Each row below is a small network's average activation on inputs in which a field has the value named, seen along a few directions.
Related values have similar rows: they may be neighbours, one step apart, or belong to one group.
In the rows, zero is written as 500.
Random noise pushes rows far along 2 fixed directions. That doesn't count. These rows show it; they differ only by the noise:
[568 375 598 472 457 406 625 524 400 733 500 624 583 755 575 517 361 542]
[620 404 551 420 505 394 550 664 446 584 517 454 476 571 657 464 427 388]
[593 400 562 448 492 401 562 606 432 626 501 525 520 633 615 486 407 468]
[661 420 520 378 536 384 504 769 478 485 534 327 396 442 723 424 472 264]


Values of S:
s6: [522 504 393 467 581 423 294 597 524 357 409 449 474 423 523 469 508 585]
s2: [442 566 482 496 517 561 628 357 558 401 574 379 459 411 463 497 609 338]
s8: [396 619 462 659 501 550 627 274 365 633 467 641 637 607 414 504 498 610]
s3: [501 505 470 560 404 510 514 530 397 712 514 560 530 544 574 457 363 484]
s5: [544 376 516 347 476 470 408 576 543 594 505 482 458 529 467 465 425 487]
s9: [413 584 559 584 494 649 281 466 678 168 463 566 515 282 295 581 693 741]
s4: [454 599 429 579 550 490 506 427 386 588 479 578 603 515 448 435 511 585]
s1: [318 594 424 652 458 534 649 133 442 572 492 698 674 636 354 580 491 688]
s10: [505 500 573 451 508 605 603 516 647 378 632 285 406 367 531 518 611 205]
s7: [444 460 575 498 418 622 472 405 616 474 460 611 383 594 336 655 497 661]
S is arranged as a line.
A walk along S starts at s7 and steps to its neighbour s9. Put s6, s8, s3, s4 in the order it reaches them. -> s8, s4, s3, s6
What is the length, in steps, of the shortest route from s10 to s5? -> 7

Values of B:
b16: [498 402 488 596 527 295 676 288 319 908 471 843 812 753 459 451 336 711]
b18: [553 530 332 441 761 411 237 775 493 344 475 247 535 108 596 330 550 432]
b3: [452 616 500 592 562 569 626 354 462 490 547 344 517 520 477 525 568 436]
b13: [655 368 580 430 502 484 481 524 497 687 364 703 627 734 481 499 382 754]
b19: [540 428 478 495 557 323 559 465 362 729 476 559 697 863 646 307 290 422]
b1: [514 375 625 384 325 476 443 622 443 593 524 662 428 587 478 555 477 592]
b2: [431 379 737 413 212 587 785 500 569 811 762 502 498 727 462 568 458 319]
b12: [421 703 249 667 583 507 195 446 434 304 304 578 484 292 514 449 414 717]
b11: [571 351 739 411 468 373 563 448 485 635 334 694 624 833 491 498 333 674]
b6: [537 566 555 430 369 681 407 611 745 393 651 374 327 109 515 550 594 374]
b7: [531 439 668 275 421 581 631 580 630 430 761 326 301 402 597 519 573 136]
b20: [480 463 687 450 318 677 553 637 637 537 685 288 354 397 445 520 598 189]
b17: [476 288 630 416 552 484 640 330 498 530 638 602 495 679 335 701 418 477]
b10: [449 651 423 691 460 666 661 389 481 549 598 485 427 441 445 442 549 432]
b4: [364 752 393 626 532 598 483 364 502 395 460 528 490 384 437 519 649 598]
b8: [393 730 278 666 674 602 349 327 519  40 328 355 607 315 342 527 739 686]
b15: [506 490 419 591 559 362 464 600 272 511 375 617 595 414 614 498 479 552]
b5: [550 450 438 554 546 488 334 616 559 452 461 516 447 644 497 578 430 703]
b14: [493 625 487 619 471 516 751 408 395 521 454 552 456 436 539 534 567 309]
b9: [717 214 472  99 457 274 569 754 600 542 542 150 237 633 849 393 449  66]
B is arranged as 4 separate groups.
List the group mates of b18, in the order listed. -> b16, b19, b12, b15
List the group mates of b4, in the order listed. -> b3, b10, b8, b14
List the group mates of b17, in the order listed. -> b2, b6, b7, b20
